Look-ups in named tables: a row name and a column name give one cell, copied from the table.

vum =
|  | mupogi | gulafan | bos | pasifif | mevisud | mivis | dis |
|---|---|---|---|---|---|---|---|
| let | 6013 | 4192 | 5352 | 4134 | 4136 | 4593 | 3264 |
| pidalu | 6126 | 7223 | 3795 | 6980 | 5266 | 6508 | 5924 |
| kap | 6061 | 5825 | 4040 | 5692 | 4151 | 4936 | 4338 |
| gogot | 5667 | 6181 | 4405 | 6030 | 5209 | 5977 | 5470 |
| bosilo | 5656 | 3293 | 6000 | 3307 | 4212 | 4295 | 2928 |
| nosela | 5976 | 2169 | 6955 | 2166 | 4200 | 4429 | 1916 |
| tugo | 5788 | 8195 | 3596 | 7981 | 5954 | 6945 | 7319 |
| gumade | 5776 | 4010 | 5525 | 4013 | 4169 | 4299 | 3362 |

What is the bos of tugo in vum?
3596
What is the bos of bosilo in vum?
6000
What is the gulafan of pidalu in vum?
7223
What is the mivis of let in vum?
4593
What is the mupogi of gumade in vum?
5776
What is the mevisud of nosela in vum?
4200
What is the mupogi of tugo in vum?
5788
What is the mupogi of let in vum?
6013
What is the dis of gogot in vum?
5470
What is the dis of nosela in vum?
1916
What is the gulafan of let in vum?
4192
What is the mevisud of let in vum?
4136
What is the mivis of gumade in vum?
4299

Table bem
|  | ver | pif | tedoduz | rutovod | lom | nena |
|---|---|---|---|---|---|---|
| gunos | -55 | 37 | -40 | -17 | -34 | -31 |
| miruku | -10 | 13 | -22 | -20 | -26 | -5 |
| dom | -50 | 4 | -28 | -2 | -25 | -42 |
| zube | 2 | 2 | 24 | -22 | -2 | -9 |
| lafe | -1 | 15 | -17 | -8 | -29 | 9 |
| pomog | -66 | 51 | -56 | -9 | -63 | -42 |
| fime | 48 | -40 | 50 | -1 | 27 | 16 |
| miz | -22 | -19 | -32 | 6 | -4 | -9 |

What is the lom of miz in bem? -4
What is the lom of lafe in bem? -29
What is the pif of gunos in bem? 37
What is the tedoduz of miruku in bem? -22
What is the tedoduz of zube in bem? 24
What is the ver of fime in bem? 48
What is the nena of pomog in bem? -42
What is the ver of miz in bem? -22
What is the ver of lafe in bem? -1
What is the ver of gunos in bem? -55
What is the tedoduz of miz in bem? -32
What is the nena of miruku in bem? -5

fuf =
,zel,kela,bapov,bal,zub
lenimeb,-0.28,-0.31,-0.60,-0.38,0.02
piv,-0.10,-0.17,0.27,-0.64,-0.70
pomerat,-0.28,0.54,-0.36,-0.35,-0.49
duguze,0.00,0.04,-0.50,0.28,-0.23
fer,-0.54,-0.94,-0.03,-0.25,0.32
nurutev,-0.49,-0.31,-0.33,-0.04,-0.32
ton,-0.43,-0.63,-0.43,-0.66,0.10
ludifo,-0.43,-0.53,-0.35,-0.15,-0.11

zel of duguze: 0.00
kela of ludifo: -0.53
kela of ton: -0.63
zub of duguze: -0.23
bapov of pomerat: -0.36
kela of fer: -0.94
kela of nurutev: -0.31
bapov of ton: -0.43
bapov of lenimeb: -0.60
bal of pomerat: -0.35
zub of ton: 0.10
zel of piv: -0.10
zel of nurutev: -0.49
bal of piv: -0.64

sonuma:
            zon     bop     voz     pov     fal  burakul   bidib   lufeb
kurokeb   5.310  -0.854   3.738   6.789   3.457    2.004  -0.543   4.843
kemede    3.936  -0.877   1.086   4.147   3.496    0.385   5.694   6.401
zusozu   -0.844   7.162  -3.189  -3.931   4.184   -3.821   0.260   5.541
kig       2.669   0.501   3.701   0.383   6.888    4.041   7.545   2.242
zat       2.469   4.091   3.906   1.223   5.343   -0.247   0.560   2.495
dur       0.266   2.733   1.974   2.325  -0.069    0.307   2.590   2.594
vekanu    7.262   3.238   1.082   2.752   5.893    3.615   2.601  -5.560
bigo      3.184  -3.859   0.886  -2.422   6.768   -0.800  -0.629   1.462
zuparig   2.961   3.228   2.537  -3.664   0.468   -6.388   5.091  -0.369
fodonup  -0.552   5.579  -1.199   2.476   2.336   -3.125   3.308   7.373
pagigi   -1.231   3.364  -1.712   5.758   0.502   -0.001   4.538  -2.044
tev       2.172  -1.649   2.096   3.438  -2.391    5.857   3.728   0.980

What is the bidib of kig in sonuma? 7.545
What is the lufeb of fodonup in sonuma? 7.373
What is the bop of fodonup in sonuma? 5.579
What is the voz of kemede in sonuma? 1.086
What is the bop of kemede in sonuma? -0.877
What is the bidib of kurokeb in sonuma? -0.543
What is the bop of kig in sonuma? 0.501
What is the pov of kig in sonuma? 0.383
What is the fal of dur in sonuma? -0.069
What is the lufeb of kemede in sonuma? 6.401
What is the bidib of bigo in sonuma? -0.629
What is the lufeb of kig in sonuma? 2.242
What is the burakul of dur in sonuma? 0.307
What is the bop of dur in sonuma? 2.733
What is the pov of zat in sonuma? 1.223
What is the lufeb of zat in sonuma? 2.495
What is the zon of kurokeb in sonuma? 5.310
What is the pov of pagigi in sonuma? 5.758

Table zufa
cols = pav, muf, rur, kosegi
refu: [-2519, -6961, -3699, 8658]
gebelam: [2242, -6127, 66, 990]
bev: [543, -5872, -44, -4052]
lafup: [-2343, 3667, -6676, 3689]
sapasi: [3026, -1512, -3526, 736]

pav of refu is -2519
kosegi of bev is -4052
pav of lafup is -2343
kosegi of gebelam is 990
kosegi of refu is 8658
pav of bev is 543
pav of sapasi is 3026
rur of lafup is -6676
kosegi of sapasi is 736
rur of bev is -44
rur of gebelam is 66
rur of refu is -3699

Table talura
fields: sesavu, zep, vel, memet
gegibo: [135, 120, 123, 161]
kesap: [132, 133, 133, 139]
sabe: [139, 168, 127, 81]
vivak: [143, 146, 119, 149]
kazi: [139, 155, 126, 104]
dinup: [133, 133, 142, 111]
ponog: [141, 106, 123, 211]
fitobed: [141, 92, 137, 213]
nufi: [150, 169, 121, 95]
niki: [147, 156, 128, 119]
daga: [126, 141, 138, 99]
vov: [122, 59, 130, 143]
rek: [144, 86, 131, 182]
dop: [132, 136, 127, 123]

ponog, vel => 123
nufi, vel => 121
nufi, memet => 95
dinup, vel => 142
vivak, zep => 146
ponog, sesavu => 141
nufi, sesavu => 150
ponog, zep => 106
fitobed, zep => 92
gegibo, zep => 120
gegibo, memet => 161
daga, sesavu => 126

nup:
,pebag,vez,lol,sezun,kudiveb,zugim,zisila,dor
fak,190,156,172,145,123,105,75,171
pipomet,55,80,63,75,101,163,178,98
faf,57,82,65,77,101,162,179,98
pamub,66,86,80,81,128,108,85,87
zeme,112,115,115,113,137,71,64,98
kabe,66,85,80,80,128,110,84,89
romo,194,161,174,153,129,79,68,157
lilugeg,53,80,62,74,102,161,177,95
sefikav,43,72,56,65,103,169,167,95
ketuge,61,84,68,77,100,167,180,104
rores,102,109,107,107,136,76,68,93
tedoke,50,77,60,70,101,167,174,98

What is the pebag of kabe in nup?
66
What is the dor of sefikav in nup?
95
What is the pebag of pamub in nup?
66
What is the zugim of lilugeg in nup?
161
What is the sezun of faf in nup?
77
What is the kudiveb of zeme in nup?
137
What is the kudiveb of pipomet in nup?
101
What is the lol of kabe in nup?
80
What is the vez of tedoke in nup?
77
What is the zugim of ketuge in nup?
167

pef
cols = luraba, kad, diz, pofosos, zuri, zogodu
lep: [221, 109, 95, 27, 199, 56]
sez: [136, 94, 23, 76, 105, 242]
gude: [128, 117, 41, 59, 214, 77]

pofosos of lep is 27
diz of sez is 23
zogodu of lep is 56
zogodu of sez is 242
zuri of sez is 105
pofosos of sez is 76
luraba of gude is 128
kad of lep is 109
zuri of gude is 214
zogodu of gude is 77
luraba of lep is 221
diz of lep is 95

gal:
	vovifi	tal	rumisab	diro
pok	86	66	201	184
miz	98	123	143	148
bav	75	45	210	186
puzepa	96	51	209	184
rov	128	136	135	128
sikale	100	125	132	145
lan	123	127	130	127

What is the tal of bav in gal?
45
What is the vovifi of pok in gal?
86
What is the rumisab of sikale in gal?
132
What is the tal of lan in gal?
127
What is the diro of bav in gal?
186
What is the diro of puzepa in gal?
184
What is the tal of rov in gal?
136
What is the vovifi of rov in gal?
128
What is the diro of rov in gal?
128
What is the vovifi of sikale in gal?
100

